A small network was shown many inputs. Here are its activations along a few directions, one row for each input.
In each table, some parts of the input vary, and every possible input appears once, in random order.
Descriptions start from the smaller parts, as in this example, which fits no table here: one of 6 places along a line, together with either a single point or one of 11 places around a ring or (one of 2 separate values, together with one of 8 places around a ring).
Shared parts are said once, and a part with two or three values counts as separate values.
In the rows, 128 means zero.

A family of inputs:
R1: [ 68  79  51  59  91  91 168 149 168 136  49  62  85]
R2: [134 164 184 148 124 120  66  86 117 107 146 146 128]
R3: [196 150 111 151 127 116  89 138 138 163 139 155 129]
R4: [ 47  50  81 100 117 207 135 228  74  47 157 107  71]
R5: [170  47 135  97  36  99 159 134 133 164  77 121  76]
R6: [120 153 141 181 191 167 100 113 119  85 186 166 152]
R7: [191 154  92 144 160 128 101 126 154 149 136 112 166]
R8: [123 177 154 170 154 146  89  86  95  86 174 130 136]
R9: [150 169 177 134 132 107  89  78 128 146 119 161 149]
R10: [169 174 136 152 130 133 111  97 142 135 120 187 134]
R11: [ 19  74 103 101 122 222 159 186  79  17 140 141  76]
R12: [137 140 138 171 189 142  91 187 102 130 177 135 183]
R13: [161 142 160 146 119 104  43 128 113 137 166 112 124]
R14: [178 146 153 133 127  90  66 118 123 175 138 130 144]
R15: [129 181 188 153 194 138 144 140 117 134 143 149 171]
R16: [150 153 129 169 149 129  66 127  92 114 192  98 131]
R17: [ 42 103  75  63  94 107 189 106 173 106  29  94  90]
R18: [144  57  91  74  38  83 196 130 150 162  95 115  80]
R19: [147 128 117 180 187 150  76 154 116 112 204 134 146]
R20: [128 192 151 153 180 144 140 104 157 150 131 114 190]
R21: [ 80  55  74  55  59  89 205 137 134 162  79  87  69]
R22: [118  81 116  76  41  99 218  88 155 133  79 148  87]
R23: [155 167 127 151 176 126 117 144 152 179 149  82 185]
R24: [144  71 160  98  39 115 182  92 138 136  61 153  83]
R25: [ 56  78  97  57  62 106 227  96 139 133  62 120  74]
R26: [155 156 163 151 190 122 120 180 113 162 160 116 166]
R27: [110 165 162 172 193 158 115 147 106 102 159 167 189]
R28: [165 178 117 146 164 145 123  85 158 121 117 144 171]
What do these inputs look like to the network?
> one of 2 separate values, together with either a single point or one of 4 places along a line or one of 9 places around a ring
The inputs of R10 and R3 match in every part but the choice among 2 separate values. If R6 is changed in the same way as R10 into R3, which row does it become?
> R19
Which other rows does R1 become when the place on the line of 4 takes its other values? List them by row number.
> R5, R18, R21
Which other rows does R22 become when the place on the line of 4 takes its other values? List them by row number.
> R17, R24, R25

A family of inputs:
R29: [ 38  95  82 117 151 152 117 170 104  63 145  96 107]
R30: [114 120 144  84  71  69 191  84 162 176  39 135 110]
R31: [161 157 162 161 178 137  71 165 102 146 181 112 171]
R32: [ 74  85  94 113 104 179 188 156 121  70 133 119 113]
R33: [166 100 124  92  64  71 156  93 143 166 108 151  95]
R34: [129 102 138  93  62  73 172  83 148 176  67 148 103]
R35: [137 197 151 172 198 142  92 129 114 136 191 110 182]
R36: [ 52 100  95 117 155 196 146 210 107  85 127 142 116]
R37: [133 121 135  77  76  73 176  80 173 181  29 111 118]
R38: [178  94  98  98  75  83 150 106 159 176  97 103 108]
R39: [ 68  80 140 119 117 179 187 150  98  69 131 137 107]
R40: [178 155 175 162 148 140  53 144 101 126 162 145 150]
R41: [ 74  88 134 118 112 171 153 133  85  63 151 135  74]
R42: [190 176 161 178 155 125  80  90 143 135 142 176 158]
R43: [169 116  99  93  74  80 158  99 182 176  73  89 118]
R44: [172  97 103 104  52  80 144 100 149 184 113 125  93]
R45: [161 177 172 177 160 150  56  93 115 107 150 163 155]
R46: [156 124 119  89  82  72 166  91 184 178  45  93 117]
R47: [136 211 155 171 186 151  75  83 127 112 169 143 177]
R48: [ 56  92  78 113 125 141 112 166 100  70 131  98  80]
R49: [ 79  91 114 108 110 161 113 164  89  69 156 117  67]
R50: [189 155 147 173 177 110  98 160 121 178 167 125 175]
R51: [164 189 141 176 197 116 118 123 133 166 176 123 191]
R52: [204 152 170 158 143 115  76 138 128 156 151 156 155]
R53: [ 43  80 107 119 166 177 142 186 109  79 154 107 122]
R54: [ 71  99  72 100 134 187 173 184 108  75 114 142 105]
R55: [166 202 145 175 182 126  96  77 149 139 156 156 188]
What do these inputs look like to the network?
> either one of 8 places around a ring or one of 9 places around a ring or (one of 2 separate values, together with one of 5 places around a ring)
Start at R33 and move only the place on the ring of 8, one step at a time. The first step leads to R34. Which rows follow, in order?
> R30, R37, R46, R43, R38, R44

A family of inputs:
R56: [103  65 105  79  87 121 129 103 132  84  77 143  86]
R57: [112  68 101  85  80 132 220 141 140 162  97 109  93]
R58: [141 159 173 140 136 115 144  93 133 139 111 170 138]
R59: [103  91 102  72  51  99 175 128 132 150  81  70  81]
R60: [130 120 122 150 160 159  72 152  89 112 171 104 113]
R61: [109 135  90 141 165 154 118 163 123 104 147 101 167]
R62: [152 180 117 136 158 117 118 106 172 150 118 117 166]
R63: [ 66 120 142 140 163 158 151 145 116 107 137 131 147]
R64: [163 150 139 136 134 108  72  95 131 148 151 130 145]
R65: [158 149 123 128 157 104  87  99 138 152 140 112 170]
R66: [ 95 153 114 130 177 157 145 160 124 105 124 110 140]
R67: [165 153 179 135 115 114 115  95 132 128 139 172 134]
R68: [112 138 105 138 162 150  85 169 119 123 173 106 137]
R69: [131 112 139 163 138 148  91 160  90  88 180 142 114]
R70: [ 96 124 140 152 143 151 152 149  89  90 147 152 133]
R71: [217  92 136 128 100  77  99 189 136 223 128 119 148]
R72: [120 109 149 158 123 146 120 156  94  76 175 154 131]
R73: [ 92 108  97  79  59 101 123 102 133 118  71  87  62]
R74: [126  86  95  91  83 148 205 137 140 119  92 159  87]
R75: [126 182 132 141 151 119 145  98 178 147 102 130 161]
R76: [116 179 156 137 148 117 159  91 154 151 111 156 142]
R77: [184 142 161 159 126 120  91  84 120 140 146 141 122]
What do these inputs look like to the network?
> either a single point or one of 5 places around a ring or (one of 2 separate values, together with one of 8 places around a ring)
Which other rows does R67 become when the choice among 2 separate values takes its other values? List them by row number.
> R72
Which other rows belong to the same alternative as R56? List them by row number.
> R57, R59, R73, R74
Start at R64 and move only the place on the ring of 8, one step at a time. The first step leads to R77. Which rows follow, in order?
> R67, R58, R76, R75, R62, R65

A family of inputs:
R78: [117 123 145 115 167 169 151 169 101  81 142 149 168]
R79: [ 56 161  91 151 188 177 143 126 130 111 131 119 154]
R80: [125 107 102 148 140 150  57 186 101 106 190 109 104]
R81: [113 113 126 159 135 153 131 143  84  86 181 143 127]
R82: [187 138 170 151  96 104 122  94 135 146 143 133 139]
R83: [135 119 119 136 151 160 108 187  78  93 158 131 127]
R84: [130 179 131 148 170 106 139  75 181 168  92 124 152]
R85: [ 73 158 132 134 157 173 115 109 124  69 140 144 134]
R86: [ 39  31 102  41  71 105 211 160 112 104  75  91  50]
R87: [188 148 155 151 110 106  96 136 137 175 125 119 134]
R88: [188 151 180 119 133 112 138 113 151 145 101 146 170]
R89: [130  59  60  56  28  85 212 107 164 158  50 129  68]
R90: [189 119 134 147 117  93  57 132 142 188 158 100 118]
R91: [121 185 145 138 129  98 112  56 149 161 105 155 146]
The inputs of R79 and R84 match in every part but one. If R80 is changed in the same way as R79 into R84, which row does it become?
> R90
What do these inputs look like to the network?
> one of 2 separate values, together with either a single point or one of 6 places along a line
Which other rows does R87 become when the choice among 2 separate values takes its other values? List them by row number.
> R83
